These are the activations of a small neural network, seen along a few directions. Each row is one input.
In each table, some parts of the input vary, and every possible input appears once, in random order.
A made-up example of a description, with smaller parts first: ring(8) and (point or ring(11) or (values(3) and line(4))).
Shared parts are said once, and a part with two or three values counts as separate values.

Other details of the inputs vary at random and push rows far along two fixed directions, the same in every table; ignore that.

Table:
row 1:   5  28 -29  -8  24  13  14  30 -29  -2 -12
row 2:  17 -47  -2 -19  20 -28 -53  10  16  67  18
row 3:   7  35  -5  21 -13  26  24  -4 -33 -41 -25
row 4:  -3  42 -40  -2   4  20  14  39 -37 -27 -30
row 5: -21   9 -24   7  20   5   1  29  11 -47 -25
row 6:  15 -28   8  -7  33 -19 -32   6  83  37  -5
row 7:  15 -11  36  24 -39  42  44 -48 -28  -5  39
row 8:  20 -27   1  -2  10   2   5 -46   9   6  24
row 9: -16  21 -31 -10  -2  11  38 -24 -19 -48  -1
row 10: -15  -5  16  -1 -22   0  22 -46 -37 -26  27
row 11:  -1   9  13  51 -56  20  53 -32 -20 -29   6
row 12:  30  -8  21   6  -5 -19 -59  19  29  63 -10
row 13: -16  32 -38   4  10  17   4  32 -14 -45 -41
row 14:  -7  23  47   8 -24   9  39 -25 -60 -18  21
row 15: -38   7 -11  -1   5 -15 -24  44  11 -29 -20
row 16:   7 -17  20   0   9  -2  14 -37  35  -1  11
row 17:  10 -23  -2 -24   7 -35 -48  -1  48  56  14
row 18:  39 -26  15  -2  26   0  -4 -21   7  38  20
row 19:   4  -5  48  15 -15  -9 -19 -15  10   5   3
row 20:  -9  29 -13 -10 -10  -5 -16  46 -29  10 -18
row 21: -20  10 -77 -21  -4   9   6  75  25 -10 -30
row 22: -10  -3 -91 -30  43   0 -21  56 -17   7 -26
row 23: -14 -15  50   1  -6 -20  -8 -22  42   9  11
row 24:   6  -9  54   8 -15   4  27 -46 -42   3  32
row 25:  -4 -21  32  -9  -2 -26 -19 -17  38  26  17
Description of these inputs: values(3) or (values(2) and ring(11)).
Which other rows does row 5 become when the values(2) part takes its other values? List them by row number.
> row 15
Which other rows does row 16 become when the ring(11) part takes its other values? List them by row number.
> row 1, row 3, row 4, row 5, row 6, row 8, row 9, row 13, row 18, row 22

Table:
row 26:   9   3 -12  -7  15  -9 -33  26   6  22 -11
row 27: -25  27   1   8  -8  18  42 -15 -27 -59 -11
row 28:  -7   7 -37 -20  20   1 -10  39  -8  11  -7
row 29: -19   9 -16 -13   0   0   3   1  -9 -19  -6
row 30:  -6  -2  37  13 -20  -6   7 -17  15  -6   8
row 31:   2 -12 -33 -17  19  -8 -26  33  36  24  -7
row 32:   5 -10  14   8 -10  -9 -16   7  32  24   0
row 33:  -8   9 -40 -13  14  -8 -25  39 -11   8 -20
row 34:  15 -16  19  14  -7   4  -3 -19  14   2   6
row 35:  14 -17  -9 -10   3  -2 -14   1  20  32   9
row 36:  -9   5 -59 -10  15  -5 -24  50  12   4 -26
row 37:   9  -3  28  10  -2  -3  -5 -19   2  -5   3
row 38: -21  26 -21  -5   5  16  35  11 -45 -31  -9
row 39: -18   9 -27 -14   3  -6  -2   9  -8 -14 -11
row 40: -35  25  20  16 -33  13  43 -18 -29 -58  -5
row 41:  12 -18  55  12   2  -5  16 -48   9  -1  21
row 42:  11 -14 -14 -16  13 -18 -32  10  18  38   2
row 43: -20  18  -1  10  -7  19  51 -16 -25 -51  -4
row 44:  22  -1   8  -4  13  -9 -25   8  15  27  -4
row 45: -15  14  15   3 -17   0   7   5 -22 -10  -3
row 46:  -8  10 -52 -16  23   2  -4  50   1   9 -20
row 47: -15   6 -12  -3  14   0  10   8   6 -17 -10
row 48:  19 -16  -4   1   3 -10 -16  -4   3  35  12
row 49:  21 -13  25  17  -4   2  -6 -20  23   9   7
row 50:   3 -18   7  -4   3  -7 -12 -17  32  13   9
row 51: -19  32 -22  -8   5  11  20  18 -36 -34 -18
row 52:  12  -8 -36 -11  19 -13 -41  40   8  43  -9
row 53: -23  28   8  12 -36  19  44  -3 -41 -42  -2
row 54:  15 -22  46  15  -7  -7  -3 -44   5   4  19
row 55:  19 -21  40  12 -10  -9   2 -45  -3  14  25
row 56:   9 -20  13   8   3  -9 -16 -15  23  11   5
row 57:  16 -15  49  19 -26   3   9 -29   7  19  20
row 58: -31  19 -26   5 -10   7  27  -3 -26 -50 -11
row 59: -29  25 -21 -11  -9  12  27  -2 -43 -41  -6
row 60:  28 -15  40  13  -5   7  15 -36   8  14  19
row 61: -12  23   8  14 -21  26  39 -20 -64 -48   1
row 62:  14 -22  38  17  -3  -3  -8 -32  21   5  11
row 63: -29  17   8  -1  -6  14  41 -16 -37 -58   3
row 64:  11 -10   2   4  12 -10 -29   8  34  19  -8
row 65:  17 -23  31  12 -14  -1  12 -50  20   7  24
row 66:  -8  22  -8  -1   4   3   2   9 -10 -22 -17
row 67:  15 -14  34   3  10  -6   4 -24   5  16  15
row 68: -11   4 -71 -14  16 -10 -25  53  17  10 -26
row 69:   1 -10 -22 -12  19  -4 -14  26  29  13  -3
row 70:  -4   3 -36  -2  -2   3   5  15 -14  -2  -6
row 71:  -5  12 -42 -10  18   1  -9  41  16   0 -24
row 72: -20   3   3  -1  -5   7  23 -16  -6 -33   4
row 73:  26  -8  32  13  -4   3  -6 -23  -3  20  15
row 74:  33 -10  41  17 -10   9  11 -36   8  13  17
row 75: -10  29  14  20 -22  27  54 -31 -33 -64  -5
row 76:  -7   6 -67 -23  13  -4 -20  49   5  19 -19
row 77: -24  20 -41 -13   4  18  26  30 -30 -31 -11
row 78:  18 -14  22   5   4  -5 -22  -9   2  20   6
row 79:   3  12 -30  -1   5   8  -7  31  -7   1 -16
row 80:   7  -2  25   3   5  -4   3 -18   6  -3   3
row 81:   8 -17 -12  -5  12 -21 -31   8  22  27  -2
row 82:  -1   3  -2  -9   2 -19 -34  38  15  32  -7
row 83:  18 -18  41   6 -14   5  13 -52  -6  15  33
row 84:  14 -16   4 -10   9  -4 -12  -1   8  32  16
row 85:   6 -20  28  -3   3  -8  -5 -23  16   8  17
row 86:  17  -6  16   6   7  -5 -14  -8  32  12  -2
row 87:  -8  12 -48 -19   8  -2 -10  30 -16  11 -10
row 88: -24  33   5   7 -29  14  34   5 -50 -33  -2
row 89:  25 -24  41  21 -17   7  14 -47  -4   8  26
row 90:  10 -17  18  -9   7  -7 -10 -12  10  21  16
row 91:   2 -10  32   4  -8 -16 -20  -3  22  21   5
row 92:  12  -8  40  12 -17  -3  -4 -15   1  26  17
row 93: -21  16  -7  -1 -17  25  50 -15 -44 -48   6
row 94:   0 -16  21   1   7  -2   3 -17  22  -1  12
row 95:  22  -6  -1  -6  17  -5 -19  12  13  37   1
row 96:  14 -19  29  -5  10  -6  -6 -16  10  19  19
row 97: -14   2 -14  -3  -3  -1   8  -9   3 -17  -2
row 98:  14 -17  22   5   6 -10 -25  -9  15  16   3
row 99:   3  24 -18  -2   4  10   4  17 -22  -5 -12
row 100:  -5   2 -25  -7   2 -13 -31  50  36  26 -18
row 101: -21  16 -28 -14   4 -17 -31  58  12   8 -24
row 102: -18  24 -43  -1  -5  20  14  31 -39 -33 -22
row 103:   0  -8 -22  -9   3  -2 -11   8  25  11  -2
What is each input in this table made of?
> ring(6) and (values(2) or ring(11))
The inputs of row 30 and row 53 match in every part but the ring(6) part. If row 64 is changed in the same way as row 30 into row 53, which row does it become?
> row 79
Which other rows does row 47 become when the ring(11) part takes its other values? List them by row number.
> row 27, row 50, row 56, row 58, row 62, row 64, row 72, row 86, row 94, row 97

Table:
row 104:  15 -15  20  18 -14  -9 -23  -3  31  27   3
row 105:  16 -11  24  22 -23  19  37 -46 -16 -20  16
row 106:   2  -7  10  -2   8  -5   0 -20  -1  -8  10
row 107:  29  -4   6 -10   9   2 -40  28 -20  48   7
row 108: -27  18 -37 -15   6  13  16   2 -26 -31  -9
row 109:  16  -9 -18 -11  23  -5 -25  21  37  43  -2
row 110:  20 -10  31  11   7   0   4 -18  16  11  14
row 111:   0  17 -22   7   5   7   3  13 -10 -23 -17
row 112:  -8  20 -13   3 -10   6   2  13  -4 -19 -22
row 113:   7  -6   6 -12   3 -17 -21   9  28  19  -2
row 114:   9  -5  -3 -12  12 -12 -31  30  40  38 -10
row 115:  14   0 -10   5   4   8  -4  -7  10   7  -4
row 116: -10  -9   6  -6  14 -11 -13  -2   5   1  -2
row 117:  -6 -20   1  -7   0 -20 -36  11  32  30   7
row 118:  12  -6  35  11  -2  -1  18 -38  -3 -15  19
row 119:   8 -10  30  15 -18  20  44 -40 -15 -16  23
row 120:  16 -12   5   8  15 -10 -30  12  27  24 -12
row 121: -39  18 -75 -24   8  11  13  40 -36 -34 -21
row 122:  -2 -10  57  21 -33  -1  23 -47  -1 -16  27
row 123: -33  26 -16   4 -18  11  19  26 -17 -29 -13
row 124: -28  17 -18 -17  -3  -2   5  10 -13 -27 -13
row 125: -36  33 -26  -3   7  13  25  31 -33 -45 -28
row 126:  24  -4   6  -2  -4 -14 -12  -4 -26  54  15
row 127:  11  -8 -16 -12  16  -8 -18   7  24  25   2
row 128:  -5  -3  55  19 -15   3  36 -51 -21 -37  16
row 129:  -7  -2 -38 -12   4   3   6  22  -7  -6  -4
What is each input in this table made of?
> values(2) or (line(4) and line(6))
Which of the alternatives is row 126?
> values(2)

Table:
row 130:  21  -2  62  17 -29  27  45 -68 -62 -16  42
row 131: -10  15  51  32 -35  17  45 -56 -32 -55  11
row 132: -25  19 -63 -25  33  -3  -8  46   0 -15 -28
row 133:  46 -37  43  11  20 -12 -28 -27  62  52  19
row 134:  13 -30   2 -11  11 -27 -38  11  53  48  11
row 135: -24  24 -75 -17  12   7 -12  70   9  -8 -39
row 136:  43 -17  67  19 -23   5  23 -73 -28  28  43
row 137:  26 -42  32  -2  13 -31 -55 -13  61  66  18
row 138:  15 -33 -27 -21  27 -24 -54  33  68  65  -2
row 139: -20   9 -28  -6   1   4  18   0 -18 -40 -11
row 140: -45  50 -36  -6  -6  11  21  46 -41 -59 -39
row 141:  -6  -8  -6 -18  18 -23 -38  29  27  28  -9
row 142:  -4   8 -11   7  -4  10  14   1  -5 -27 -13
row 143: -41  42 -56  -4  -9  14  21  52 -27 -50 -32
row 144:  12   3  44  23 -28  23  49 -52 -67 -17  28
What is each input in this table made of?
> values(3) or (values(2) and line(6))

Table:
row 145: -20   9  75  27 -49   2  42 -74 -31 -57  12
row 146:  34 -44  44  13  12 -13   0 -34  89  37  18
row 147:  48 -39  43   5  20 -26 -27 -43  20  68  39
row 148: -40  55 -30  -1  -7  -3   9  49 -56 -43 -34
row 149:  14   8 -51  -6  16 -11 -62  89  44  54 -38
row 150:  28  -8 -81 -20  40  -2 -42  71  36  60 -20
row 151:  39 -50  42   5  11 -14 -30 -47  19  70  38
row 152:  46 -53  25   8  11  -3 -12 -48  61  46  33
row 153: -21 -20 -69 -61  30 -26 -46  71  33  64   4
row 154:  -4  13  77  29 -55   8  42 -65 -54 -42  14
row 155:  -4  12  73  41 -39  25  73 -61  -1 -56  10
row 156:   1   3 -52  -8  25 -15 -54  84  70  38 -40
row 157:  17 -29  70  -5 -23 -24 -28  -2  27  75  40
row 158: -24  44 -57  -4 -20  13  15  36 -72 -40 -23
row 159: -16  58 -37 -16  15  25  20  37 -66 -38 -28
row 160:  -6   0 -52 -45  17 -22 -54  90   5  85  -1
row 161: -29  26 -75 -11   8  30  45  24 -24 -59 -23
row 162:  -2 -14  32  23 -29  31  65 -86 -29 -61  31
row 163: -32  50 -38   5 -22  18  11  44 -47 -48 -39
row 164:  30 -40  74  10  20 -26 -40 -20  55  38  17
row 165: -15   9 -40 -19  34 -43 -73  78  47  39 -34
row 166: -21  27 -52 -20  28  17  24  33 -69 -43 -17
row 167: -44  22 -67 -29   1   5  23  13 -47 -52 -23
row 168:  65 -34  47  25  -2   3 -13 -30  35  66  27
row 169:  32 -46  41  17   5 -14 -17 -41  82  34  23
row 170:  -1 -47  51 -19  -4 -31 -18 -23  59  53  46
row 171: -31  42 -21  -6   6  10  11  54 -57 -50 -35
row 172:  12   8 -56 -23  40 -31 -66  76   7  67 -23
row 173: -52  28 -56 -11 -12  -2  18  23 -20 -70 -26
row 174:  29 -35  74  20 -11 -21 -44 -28  32  63  20
row 175: -22  46 -56  -1 -11  25  18  34 -65 -38 -29
row 176: -41  12  78  10 -56   8  58 -49 -35 -44  37
row 177:  28 -36  61  18 -19 -31 -44 -31  58  40  22
row 178:  65 -43  35  12  12   1   2 -35  47  67  31
row 179: -17  36 -73  -3   0  32  35  30 -51 -42 -20
row 180:  22  12  57  37 -36  38  80 -63 -43 -31  22
row 181: -49  23 -37 -18  27   3  21  30 -23 -70 -28
row 182:  13  -1  40  26 -31  30  58 -83 -52 -40  32
row 183: -17   2  49  -2 -40  21  72 -61 -71 -24  55
row 184:  49 -37  53   7  -9 -21 -34 -39  12  71  27
row 185:  12  15  72  46 -48  32  63 -56 -29 -45  14
row 186:  -8 -17 -70 -19  33 -21 -58  65  71  28 -30
row 187: -48  45 -40   3 -16  12  11  35 -24 -63 -40
row 188: -27 -15 -61 -30  40 -33 -67  61  56  36 -29
row 189:  34 -46  42  17   8 -11  -8 -39  84  32  22
row 190:  62 -34  46  25  -5   1 -21 -32  33  68  28
row 191:  -9  -3  45  12 -11   6  58 -86 -40 -51  34
row 192: -34  48 -39   1 -31   6   7  47 -54 -50 -33
row 193:  54 -47  32   6  -3 -17 -30 -43  24  61  41
row 194: -35  17 -54 -27  33  13  25  25 -45 -58 -19
row 195:  -6  -2 -54  -9  19 -19 -69  80  62  35 -38
row 196: -23  -5  58  16 -36   1  54 -88 -22 -63  20
row 197: -10  25  84  21 -19  18  44 -63 -20 -62  11
row 198: -15  -4  53  27 -32  15  56 -86  -9 -67  21
row 199:  13 -15 -82 -31  48  -8 -30  65  63  47 -25
row 200:   6  30  86  24 -26  24  45 -55 -43 -47  12
row 201:  20 -42  53   5  19 -40 -30 -42  63  38  26
row 202: -45  43 -36 -24  26  11  22  25 -14 -68 -31
row 203:  -4   6  63  30 -37  23  49 -74 -71 -30  28
row 204: -66  41 -33  -1 -11   4   6  36 -34 -57 -37
row 205:  58 -30  46  -8  33  -5 -25 -37  26  61  32
row 206: -13 -22 -75 -39  45 -23 -62  54  35  49 -19
row 207:  43 -39  42 -16  38  -9 -23 -45  48  43  29
row 208: -36  25 -73 -18   3  20  27  15 -36 -58 -23
row 209: -30  32 -65 -21  -3  10  21  22 -71 -36 -22
row 210:  11   2 -52  -7  14 -13 -70  88  39  50 -36
row 211: -38  22 -73 -21  -6   9  23  17 -42 -59 -16
row 212: -20  38 -39 -11  17  17  19  43 -76 -39 -24
row 213:  54 -27  65  26  -9  -6 -12 -14  58  61  13
row 214: -43  46 -43   9 -16  19  22  42 -15 -63 -39
row 215:  22 -14 -82 -20  34  -6 -57  67  28  57 -18
row 216:  58 -39  43  24  -7  -1 -28 -31  27  63  28
The inputs of row 172 and row 147 match in every part but one. If row 184 is changed in the same way as row 172 into row 147, which row does it become?
> row 209
The inputs of row 157 and row 160 match in every part but one. If row 213 is changed in the same way as row 157 into row 160, which row does it become?
> row 180
What is each input in this table made of?
> ring(6) and (point or line(11))
Which other rows does row 169 become when the line(11) part takes its other values? List them by row number.
> row 146, row 173, row 181, row 186, row 188, row 189, row 196, row 198, row 201, row 202
Which other rows does row 189 become when the ring(6) part takes its other values? List them by row number.
> row 150, row 156, row 161, row 168, row 185
Which other rows agree with row 197 in the ring(6) part? List them by row number.
> row 145, row 155, row 156, row 164, row 165, row 176, row 177, row 187, row 195, row 204, row 214
